Each row below holds a small network's activations on one input, seen along a few directions.
In each table, some parts of the input vary, and every possible input appears once, in random order.
Descriptions start from the smaller parts, as in this example, which fits no table here: one of 6 places along a line, together with either a single point or one of 9 places around a ring or (one of 3 separate values, together with one of 5 places around a ring).
Shared parts are said once, and a part with two or three values counts as separate values.

Other details of the inputs shift rows strongly along two fixed directions, in all tables alike. That doesn't count.

A family of inputs:
x1: [  0.7 -15.6   5.3   1.0 -12.2  -1.6 -19.7  13.0   0.8   5.1   7.3 -13.6
   6.1]
x2: [ 10.7 -54.5  26.9  -9.7 -22.5  -0.9  23.2  16.2 -36.3 -41.9   8.1  16.3
  -1.6]
x3: [-20.5  17.9  -3.1   9.8   3.0   1.3  38.8 -33.5 -22.4  -9.7 -39.0  -6.6
  13.3]
x4: [  4.8  23.0 -15.4   1.8   8.1  -0.8 -42.4  13.1  44.0  14.1   9.7 -27.9
 -21.8]
x5: [-11.9   6.9  -1.0  -5.1 -12.9  11.3  36.7 -26.4 -27.6   5.0 -39.5   0.6
  29.8]
x6: [-22.3 -44.8  22.4  28.5 -14.7 -10.4  40.1  -5.0 -50.6 -14.6 -23.7  -2.3
  28.3]
x7: [  2.3  -6.2   4.0  -2.5   2.1  -3.8  13.6  -7.5 -13.5 -27.3  -4.7  -6.0
  -3.8]
x8: [ 22.4  18.0  -7.0  -5.3   1.9  14.5 -19.7   3.6  25.0  -6.3  10.0  11.2
 -16.9]
x9: [ 31.6 -79.8  43.0  -9.1 -24.6   2.2  -0.6  46.8 -10.7 -68.0  46.2   1.5
 -28.1]
x10: [-15.7  45.7 -21.5 -23.2  -9.7  23.0   0.3 -29.6   7.0  33.2 -33.4  -2.9
  14.7]
x11: [-20.8  37.8 -28.7   6.9   8.9 -10.9  -3.1 -18.0   4.9  31.8 -28.2 -10.0
   9.7]
x12: [ 36.3 -31.8  15.2 -27.0 -20.3  12.8 -38.1  34.6  22.2 -29.6  43.0  -8.4
 -28.6]
x13: [  5.0  -6.7  11.6  30.4   3.9  -1.5 -11.6  10.7   8.5  -6.7   9.5  -5.6
  -3.8]
x14: [ -1.5 -45.1  24.8  -7.4   0.3 -14.7  27.7  14.8 -34.4 -56.2  13.6  11.8
 -16.2]
x15: [-19.0  36.6 -23.2  11.0  11.7  -5.7  -5.1 -19.5   5.7  29.2 -25.5 -20.6
  12.5]
x16: [ -4.8  29.1  -5.5  14.9   6.7  14.0  31.2 -30.8 -13.4   5.4 -32.7   7.3
  22.0]
x17: [-15.0  45.2 -25.2  20.7  11.6   5.5  -7.1 -19.6   9.9  38.8 -25.4   1.6
  17.4]
x18: [  1.5  10.0 -11.5  -7.1  -5.9   7.6 -25.8  10.5  19.3  29.3   0.3 -17.4
   4.4]
x19: [ -8.9 -50.2  32.7  29.1   6.9 -17.2  23.8  22.6 -35.5 -34.3  11.6  20.1
   4.3]
x20: [  0.4  16.5 -16.9 -23.2  -4.2  11.0 -52.4  19.9  40.3  34.3  15.6 -15.9
 -13.0]
x21: [-11.5 -12.4   0.0  -1.8 -11.6  -3.8  -7.7  10.4  -4.1  11.9   3.4  -1.6
   6.9]
x22: [-17.8  37.4 -23.6   9.1  11.2  -8.1   0.5 -15.6   6.6  31.4 -25.3 -18.0
  12.4]
x23: [-14.2 -19.9  18.2  21.6   2.0  -4.5  60.9 -21.2 -47.5 -33.6 -23.2  29.4
  24.7]
x24: [ 48.3   7.3  -1.2 -11.9   0.1  22.0 -58.7  30.4  53.7 -17.1  52.2  -6.9
 -42.0]
x25: [-16.8  30.2 -19.7  -3.2   3.4  -1.3  26.1 -31.7 -16.2   3.0 -36.7   2.6
   8.9]
x26: [  0.7  22.7 -22.0  -8.1   8.5  -8.7 -41.1  16.2  38.7  18.1  19.1 -15.1
 -21.3]
x27: [ 8.7 -4.3  5.8 24.3  4.8 -4.9 -9.7 13.5  4.9 -0.8 14.4 -0.6  0.6]
x28: [ 12.0  22.7 -10.2  15.3  10.9   8.6 -38.9  10.4  32.4  17.9  13.5 -12.0
  -7.5]
x29: [ 14.2  -0.3  -0.8 -21.8  -1.9  -3.8 -16.2  17.8  19.7 -26.5  29.4  -1.7
 -28.9]
x30: [-19.7  30.2 -26.2  -1.9  -7.5   6.1  -9.0 -17.1   5.5  46.4 -31.5  -8.3
  21.5]
x31: [  6.6  -4.4  14.3  -0.6   4.9   7.7   8.8   3.4  -2.9 -24.6   6.5  16.8
  -7.5]
x32: [ 10.0   7.5  -4.5 -39.9  23.1 -18.1 -14.0 -12.1  30.4  79.7  31.1  22.0
   0.2]
x33: [ 11.2   1.5  -2.2 -11.3   1.6  -2.2   3.2   2.7   4.8 -19.8   4.7  -7.2
 -13.9]
x34: [ -7.6 -22.0  20.4  34.3   0.9   5.3  56.5 -24.2 -46.6 -36.5 -24.5  13.7
  20.8]
x35: [ 24.2 -42.2  19.4  14.6  -0.2 -10.7 -33.5  48.2  14.5 -28.2  59.9   9.8
 -31.8]
x36: [ 25.8 -11.2  11.2 -55.0  15.4  -9.4   7.1 -13.9  13.7  40.0  37.7  37.0
  -7.3]
x37: [-29.1  37.9 -23.6   3.1  14.1  -8.9  -0.5 -17.1   3.5  31.7 -27.1 -11.6
   8.6]
x38: [-20.3 -32.6  17.7  -1.1 -17.8  -0.9  56.6 -15.9 -54.3 -24.6 -26.3  18.5
  26.8]
Description of these inputs: one of 2 separate values, together with either a single point or (one of 3 separate values, together with one of 6 places along a line).
Changing only the choice among 2 separate values turns x22 into x33. The same change can be made to x13. Which row results? -> x34
Change only the choice among 2 separate values in x21. List by row number the other rows that result. -> x38
A walk changes only the place on the line of 6. It starts at x10 and steps to x38. List the rest of the walk in order. -> x2, x5, x12, x9
Change only the choice among 3 separate values in x31. List by row number the other rows that result. -> x10, x14

A family of inputs:
x39: [ 14.5  21.4 -11.1 -15.6  -1.0  11.0 -41.1   3.4  40.7  40.1  15.3 -15.5
  -6.7]
x40: [ 14.9 -57.2  22.4  -9.5  -2.3 -20.3  -2.1  29.7  -8.8 -23.1  36.9  -2.7
 -17.6]
x41: [ 15.7 -43.1  20.0  -8.0   8.4 -21.3   6.3  17.2  -7.4 -20.2  34.3   8.5
 -16.7]
x42: [ -8.1  20.0  -2.8   7.9  11.3   1.0  22.9 -33.4  -9.5  34.4 -23.5   8.3
  26.9]
x43: [ 22.2  -4.7  -1.6 -12.5  12.1  -9.2 -35.2  26.9  35.4  -6.5  44.8   3.0
 -37.1]
x44: [-26.8  13.1 -15.4  -4.0  -0.2  -9.1   9.8 -13.4 -11.1  27.5 -25.4  -4.2
  18.1]
x45: [ -8.9  28.5  -6.8  -3.6   4.8   6.5  28.7 -33.6 -10.8   6.3 -27.4  16.1
  12.3]
x46: [-26.2  17.8 -10.8   9.6  -4.7   3.8  14.9 -22.1 -16.3  37.3 -36.9   1.5
  34.2]
x47: [-29.6  41.6 -24.2  34.0   5.6   3.5   9.6 -21.0  -7.6  -2.9 -46.7 -30.4
  14.3]
x48: [-15.3 -55.2  31.1  27.9  -1.2 -15.1  45.8   6.1 -56.4 -28.9  -6.2  28.3
  22.9]
x49: [ 24.8 -88.9  49.4  19.7  -0.6 -20.7  19.3  41.8 -31.5 -65.2  49.3  30.8
 -16.4]
x50: [-26.2  23.6 -12.3 -10.4 -11.6   8.7  27.7 -31.5 -22.4  21.1 -44.2   4.2
  30.0]
x51: [-23.6  19.3  -5.4  -2.0  -2.9   6.5  35.7 -30.2 -26.8   7.4 -38.3  16.9
  23.8]
x52: [  3.8 -40.2  28.7  -4.2  -1.0  -9.6  51.7 -12.5 -43.4 -29.9  -1.5  21.4
  11.5]
x53: [ 27.5   2.5  -0.8 -35.9 -11.3  12.3 -35.4  14.2  35.5   6.2  30.6 -12.2
 -22.8]
x54: [ 14.5  50.2 -25.3   3.5  -9.6  29.9 -48.9   9.9  46.0 -13.6  -2.8 -35.2
 -24.2]
x55: [ 24.3   6.5  -5.0  23.2  -6.4  18.7 -60.0  40.4  43.3 -27.2  27.6 -30.0
 -32.0]
x56: [  2.5  45.0 -30.0 -20.1  10.5   3.4 -49.9   8.2  51.0  37.1  14.0  -9.0
 -20.4]
Changing only one part turns x42 into x41. The same change can be made to x46. Which row results? -> x44
What do these inputs look like to the network? -> one of 3 separate values, together with either a single point or one of 5 places around a ring
Change only the place on the ring of 5 in x53. List by row number the other rows that result. -> x45, x50, x51, x52

A family of inputs:
x57: [ -5.6  80.6 -41.1 -23.3   7.4  22.5 -30.2 -36.2  42.9  79.6 -26.1 -15.6
  13.9]
x58: [-21.3  24.4  -6.4  -9.8  -0.8  -2.9  31.1 -38.4 -20.2  29.2 -38.3   7.0
  32.0]
x59: [ -9.5 -33.4  20.8   4.1   1.8 -13.1  56.1 -18.1 -44.0 -15.8 -15.6  22.7
  24.5]
x60: [ 49.9 -80.8  40.8 -28.1  -2.1 -15.8 -33.6  65.8  17.6 -62.7  87.7  22.1
 -55.4]
x61: [ 23.3  29.0 -10.2 -24.3   7.3  10.1 -48.8   7.4  50.3  30.5  25.8  -6.7
 -17.9]
x62: [-27.2  25.2 -13.4  14.8  -0.1  -4.2  26.5 -24.6 -22.7  17.3 -43.7  -8.6
  27.2]
x63: [-21.6 -34.5  19.0  19.6   3.8 -13.1  48.3  -9.7 -44.3 -12.3 -15.2  21.4
  25.2]
x64: [  9.8 -25.6  10.3  10.3   1.9  -9.2  -0.9  24.3  -5.1 -28.5  18.3  -2.7
 -10.7]
x65: [-19.6  27.3 -12.1  30.9   2.5   5.1  24.4 -29.0 -18.9   1.8 -47.6  -1.7
  24.6]
x66: [  6.7  66.7 -33.8 -40.3   6.0  15.3 -46.6 -16.3  54.9  56.4   0.0  -6.9
 -12.0]
x67: [ 28.6 -54.5  18.6  -7.6  -6.6 -10.4 -30.8  49.8  14.9 -31.1  58.9  -5.7
 -39.6]
x68: [-25.5 -36.9  19.2  13.8  -3.3 -12.0  46.1  -6.8 -47.5  -7.6 -18.4  17.8
  25.5]
x69: [ 21.0  43.8 -23.0 -15.7  -6.3  28.0 -72.3  25.3  66.7   3.0  22.6 -33.7
 -36.0]
x70: [  2.3  13.2 -16.4  11.7  -7.2  13.8 -16.7   2.6  12.9  -2.1  -3.9 -11.3
  -4.2]
x71: [  7.5 -26.5  19.6  20.2 -10.8   0.1   5.7  20.4 -17.9 -50.5  13.5  -6.3
 -15.0]
x72: [-18.9 -17.9   8.3  23.6   6.3 -14.2  41.5 -16.7 -39.8  -7.0 -18.0   8.1
  17.8]
What do these inputs look like to the network? -> one of 2 separate values, together with one of 8 places along a line
Changing only the place on the line of 8 turns x63 into x72. The same change can be made to x68. Which row results? -> x67
Change only the choice among 2 separate values in x69. List by row number the other rows that result. -> x71
Change only the choice among 2 separate values in x62. List by row number the other rows that result. -> x64
